Each row below holds a small network's activations on one input, seen along a few directions.
In each table, some parts of the input vary, and every possible input appears once, in random order.
Descriptions start from the smaller parts, as in this example, which fits no table here: one of 8 places around a ring, together with either a single point or one of 11 places around a ring or (one of 3 separate values, together with one of 4 places along a line).
Shared parts are said once, and a part with two or three values counts as separate values.
(in the rows, 128 means zero)

Rows:
r1: [171 135 110 132 119 134 100 119  95 140 110 149 108 145 135 105 117 162
 163 164]
r2: [105  93 152 175 151 154 152 137 107 121 158 117  98 164 142 100 120 132
 108 106]
r3: [138 101 163 206 131 139 142 139 107 122 184 102 125 198 106 125 145 129
  99 159]
r4: [ 99 123 113  67 130 137 190 103 164  95 160 135 136  78 138 156  68 132
 123  94]
r5: [ 75  89 140 148 167 163 161 135 105 115 140 127  75 142 168  83 106 134
 117  69]
r6: [138 130  98  92 137 149 114 119  95 133  86 161  81 120 175  77  98 164
 170 116]
r7: [104 139 148  97 127 141 118 119 122 128  74 143 147  63 153  90 175 113
 167 103]
r8: [100 158 102 106 124  59  25 184 166 184  36  94 154 134 111 170 193  58
  73  94]
r9: [148 136 130 113 112 112 178 105 168 102 192 122 161 112  87 187  98 130
 110 155]
r10: [122 141 153 116 118 134 113 120 123 133  87 137 158  76 133 105 187 111
 163 127]
r11: [138 157  55 118 137  65  13 186 148 190  56 120  99 202 130 165 109  97
  85 121]
r12: [110 125 117  77 127 133 187 104 165  97 166 133 141  84 128 161  73 132
 120 106]
r13: [ 81 121 107 174 154  81  74 217 154 166 106  76 100 225 134 170 117  82
  20  75]
r14: [120 127 121  86 123 128 184 104 166  99 173 130 147  91 117 167  79 131
 117 118]
r15: [130 130 124  95 119 122 182 105 167 100 179 128 152  97 107 174  85 130
 115 130]
r16: [139 145 157 134 109 126 108 120 123 137 100 131 167  90 114 119 200 110
 160 152]
r17: [122  97 158 191 141 147 147 137 107 123 171 109 112 180 124 112 132 130
 102 132]
r18: [131 143 155 126 114 130 110 120 123 136  93 134 162  83 123 112 193 110
 162 140]
r19: [ 88 122 108  57 134 142 193 103 163  92 154 137 130  73 148 150  63 133
 126  83]
r20: [193 142 115 159 107 119  92 119  91 141 131 138 126 168 105 127 136 161
 160 200]
r21: [130  99 160 199 136 143 144 138 107 123 178 106 118 189 115 118 138 130
 100 146]
r22: [ 95  91 148 166 156 158 155 136 107 119 152 120  91 156 150  94 115 132
 111  93]
r23: [163 133 107 123 123 138 103 119  95 139 104 152 101 138 145  98 111 162
 164 152]
r24: [139 133 128 104 116 117 180 105 167 101 186 125 157 105  97 180  91 130
 112 143]
r25: [155 132 104 113 128 142 106 119  96 137  98 155  95 132 155  91 106 163
 166 140]
r26: [114  95 155 183 146 151 149 137 107 122 165 113 105 172 133 106 125 131
 105 119]
r27: [ 98 157  63  87 137  55 108 180 225 144 119  87 149 152  92 229  84  88
  30  83]
r28: [ 86  90 144 158 161 161 158 136 106 117 146 124  83 149 159  88 110 133
 114  81]
r29: [113 140 151 107 123 138 115 120 123 131  80 140 152  69 143  97 181 112
 165 115]
r30: [178 137 112 141 115 129  97 119  94 141 117 145 114 152 125 112 123 161
 161 176]
r31: [ 94 139 145  87 132 144 121 119 120 124  68 146 142  57 162  83 170 114
 168  92]
r32: [147 147 158 143 105 122 106 120 123 138 107 127 172  98 104 127 208 109
 159 165]
r33: [186 140 113 150 111 125  94 119  93 142 124 142 120 160 115 119 129 161
 160 188]
r34: [155 149 159 151 100 118 104 121 122 138 115 124 176 107  94 135 216 108
 159 177]
r35: [147 131 101 102 132 146 110 119  95 135  92 158  88 126 165  84 102 163
 168 128]
r36: [156 140 133 121 108 106 176 106 168 101 199 120 166 121  76 194 105 129
 108 168]
What is each input in this table made of?
> one of 4 separate values, together with either a single point or one of 8 places along a line
Changing only the choice among 4 separate values turns r27 into r13. The same change can be made to r12. Which row results?
> r22
Which other rows does r26 become when the choice among 4 separate values takes its other values? List them by row number.
> r1, r15, r18
Which other rows does r35 become when the choice among 4 separate values takes its other values? List them by row number.
> r4, r7, r28

Rows:
r37: [116 127 116 155 143 123  86 166 112 151  92 120 101 174 149 108 135 123
 113 110]
r38: [ 84 105 113 101 143 114 224 129 203  84 230  96 133 136 105 214  27 118
  40  81]
r39: [144 143 143 108 110 142 145 100 122 112 120 143 158  76 122 114 157 142
 174 151]
r40: [ 97 131 108  86 134  97 219 120 231  86 226 104 164 108  83 238  43 103
  54 101]
r41: [125 111 148 144 139 167 153 114  95 116 129 143 107 117 153  72 131 155
 161 121]
r42: [ 89 114 112  96 140 108 223 126 212  84 228  99 143 127  98 223  32 113
  45  87]
r43: [ 93 122 110  91 137 102 221 123 221  85 227 102 153 118  90 231  38 108
  49  94]
r44: [152 121 150 156 120 144 129 114  98 126 144 137 126 139 127 108 142 139
 153 162]
r45: [132 145 117 134 126 106  81 157 130 153  86 120 129 146 129 131 150 116
 116 127]
r46: [106 127 129 121 136 128 101 139 121 143  89 129 120 117 146 109 153 110
 132 103]
r47: [118 117 117 119 144 150 119 124 102 132 103 147  93 126 163  86 109 144
 152 107]
r48: [152 128 129 167 125 120  99 138 108 144 127 121 119 168 112 123 151 133
 125 156]
r49: [129 118 147 136 133 161 152 112  99 115 127 144 116 108 147  81 136 153
 163 127]
r50: [121 133 116 148 137 117  85 163 118 152  90 120 110 164 142 116 140 121
 114 116]
r51: [163 138 146 136 102 130 123 106 116 127 138 136 160 114 108 133 157 131
 162 179]
r52: [147 121 130 173 132 126 101 140 102 144 129 121 110 178 119 114 146 135
 123 151]
r53: [165 145 127 149 108 107  93 130 126 146 121 120 153 142  92 147 165 125
 132 173]
r54: [137 150 117 127 120 101  79 154 137 153  84 120 140 138 122 139 154 113
 117 133]
r55: [140 137 144 115 115 146 147 103 116 113 122 144 146  84 129 106 152 145
 171 145]
r56: [157 133 129 161 120 115  98 135 113 145 125 121 130 159 106 131 156 131
 128 162]
r57: [ 80  97 113 107 147 120 225 132 195  84 231  93 124 146 112 205  21 122
  34  76]
r58: [115 140 129 106 125 117  97 132 133 142  85 130 142 100 133 124 162 104
 136 114]
r59: [111 134 129 114 131 122  99 136 127 143  87 130 131 109 140 117 157 107
 134 108]
r60: [126 139 117 141 132 111  83 160 124 152  88 120 119 155 136 124 145 118
 115 122]
r61: [133 125 147 129 127 156 150 109 104 115 125 144 125 100 141  90 142 151
 166 133]
r62: [149 115 151 162 126 149 130 116  93 126 145 137 116 148 134  99 137 141
 150 156]
r63: [ 96 114 129 136 148 141 104 144 111 143  93 129 101 136 159  93 142 114
 129  91]
r64: [142 115 130 179 138 132 102 143  98 143 131 121 100 187 125 105 141 138
 121 145]
r65: [161 139 128 155 114 111  96 133 120 145 123 121 141 151  99 139 160 128
 130 167]
r66: [120 146 128  99 120 112  95 129 139 142  84 130 154  92 127 131 167 101
 137 120]
r67: [160 133 148 143 108 134 125 108 109 127 140 137 148 122 115 125 152 134
 159 173]
r68: [132 137 115  96 125 133 116 116 118 131  98 148 121 100 146 110 126 137
 158 124]
r69: [141 155 116 120 115  96  77 151 144 154  82 120 152 129 116 145 159 110
 119 139]
r70: [156 127 149 149 114 139 127 111 103 127 142 137 137 130 121 117 147 137
 156 168]
r71: [144 108 152 169 132 155 131 119  88 126 147 137 107 157 140  90 132 143
 147 151]
r72: [128 130 116 104 131 138 118 119 112 132 100 148 111 108 152 102 120 139
 156 118]
r73: [141 148 113  81 114 124 113 110 131 131  95 147 143  84 134 125 136 130
 163 136]
r74: [137 131 146 122 121 151 149 106 110 114 124 144 136  91 135  98 147 148
 168 139]
r75: [ 74  89 114 112 150 128 226 134 186  83 232  91 116 156 119 195  15 127
  29  70]
r76: [101 121 129 129 142 134 103 141 116 143  91 129 110 126 153 102 148 112
 131  97]
r77: [136 142 114  89 119 128 115 113 125 131  96 147 132  92 140 118 131 134
 160 130]
r78: [123 124 117 111 137 144 119 121 107 132 101 148 101 117 158  94 115 142
 154 112]
Changing only one part turns r69 into r60. The same change can be made to r51. Which row results?
> r44
Changing only one part turns r57 into r42. The same change can be made to r78. Which row results?
> r68
What is each input in this table made of?
> one of 6 places along a line, together with either a single point or one of 6 places around a ring
Which other rows does r74 become when the place on the ring of 6 takes its other values? List them by row number.
> r45, r56, r59, r68, r70
Which other rows does r59 become when the place on the line of 6 takes its other values? List them by row number.
> r46, r58, r63, r66, r76
A walk changes only the place on the ring of 6. It starts at r37 and steps to r63. List the rest of the walk in order.
> r47, r41, r71, r64

Rows:
r79: [182 170 158 107  84 141 137  82 116 115 105 161 189  39 107 111 203 148
 225 198]
r80: [123 150 117  71  98  73 143 117 207 121 163 104 198  85  72 238 126  75
  81 135]
r81: [192 144 158 202 107 128  43 148  56 168  67 132 130 173 123  65 223 148
 172 198]
r82: [ 74 143 150  65 129 132 157 117 172 108  94 128 176  30 138 124 169  92
 137  76]
r83: [131 151  63 140 144  79  55 194 142 168  74 107  94 207 126 149 111 131
  79 110]
r84: [141 127 109 138 131 131  25 143  62 178  45 148  80 170 174  72 154 123
 162 138]
r85: [127 134 112 181 136  64  53 183 162 176 127  87 130 218  83 195 151  66
  44 136]
r86: [123 111  96 124 147 141 204 136 152  95 196 120  89 167 137 147  16 176
  80 105]
r87: [139 151 116  45 112 139 115  78 123 127  83 181 146  33 155 109 126 125
 210 133]
r88: [ 63  81 174 157 163 175 216 125 116  86 183 117  98 121 159  93 105 134
 106  65]
r89: [130 170  74  39 113  89 142 126 194 117 106 130 160  69 109 189  79 139
 113 110]
r90: [111  91 143 163 135 125 199 127 165  94 251  95 135 185  98 199  54 112
  54 130]
r91: [171  98 173 191 122 191 190  76  63  93 196 145 119 134 116  67 141 192
 188 188]
r92: [ 78 117 141 173 152 125  67 188 114 169  56 100 110 159 154  91 193  89
  96  73]
r93: [133  81 136 125 146 187 173  79  75 105 172 165  65 130 170  70  69 167
 174 125]
What is each input in this table made of?
> one of 3 separate values, together with one of 5 places along a line
Changing only the place on the line of 5 turns r83 into r92. The same change can be made to r86. Which row results?
> r88
Which other rows does r79 become when the choice among 3 separate values takes its other values? List them by row number.
> r81, r91
Which other rows does r93 become when the choice among 3 separate values takes its other values? List them by row number.
> r84, r87

Rows:
r94: [137 111 133 167 130 132 154 134 121 117 176 110 117 174 112 139 107 147
 101 142]
r95: [112 142 102  77 129 119 143 124 160 119 116 135 135  89 134 149  99 127
 128 101]
r96: [179 156 155 139 100 152  40 116  44 164  18 169 136  93 161  31 235 147
 239 184]
r97: [ 89 109 132 139 151 138 146 146 134 122 134 115 108 143 147 117 110 121
  97  84]
r98: [115 132 112 122 129  94  98 156 156 147 116 105 134 150 116 166 126  97
  79 111]
r99: [116 146 113  84 116 101 124 124 167 128 119 121 162  92 110 173 132 102
 115 119]
r100: [147 144 132 122 112 111 147 114 161 117 161 125 167 112  92 172 130 118
 125 158]
r101: [147 123 139 128 118 138 178 100 136 102 180 128 144 114 103 142 111 150
 131 152]
r102: [141 132 129 161 123 104 122 147 145 134 158 108 138 171 100 169 125 115
  92 149]
r103: [ 97 122 137 100 136 142 172 115 145 106 139 132 132  84 140 126 116 125
 131  94]
r104: [170 139 139 182 126 143  11 139  35 186  20 155  96 154 154  27 236 139
 208 169]
r105: [123 109 138 110 132 154 182  94 125  99 173 144 119 103 138 123  87 143
 142 123]
r106: [107 130 100 114 144 112 118 155 149 136 113 119 108 149 140 140  94 122
  92  93]
r107: [113  97 131 149 145 151 158 127 114 115 169 125  94 164 146 117  83 139
 112 114]
What is each input in this table made of?
> one of 2 separate values, together with either a single point or one of 6 places around a ring
Changing only the choice among 2 separate values turns r107 into r105. The same change can be made to r97. Which row results?
> r103
Which other rows does r106 become when the choice among 2 separate values takes its other values? List them by row number.
> r95

Rows:
r108: [100 129 126 115 137 125 142 141 148 122 119 119 131 113 134 132 125 120
 110  94]
r109: [172 145 148 162 115 151  26 128  36 175  18 163 112 124 161  24 235 144
 225 173]
r110: [127 102 138 142 138 157 176 109 112 104 178 134 104 140 138 113  88 153
 132 128]
r111: [133 136 120 156 127  96  98 161 146 147 126 102 137 172 102 161 142 110
  85 136]
r112: [124 121 129 159 131 109 108 150 136 142 141 107 127 172 112 153 133 105
  89 131]
r113: [ 91 114 136 117 142 138 152 129 139 117 134 124 122 113 144 123 117 115
 114  89]
r114: [135 127 145 108 115 140 165  93 134 106 159 140 152  86 118 137 126 130
 153 145]
r115: [119 129 106 103 132 116 117 132 142 134 121 130 119 130 135 145 100 117
 115 112]
r116: [127 144  96 101 127 103 106 143 151 139 106 125 128 131 126 154 109 122
 111 117]
r117: [144 142 136 106 110 127 155 104 144 111 143 135 161  86 109 145 135 134
 148 150]
r118: [136 117 129 140 132 145 165 120 121 109 162 129 115 140 128 121  97 158
 127 133]
What is each input in this table made of?
> either a single point or (one of 2 separate values, together with one of 5 places along a line)
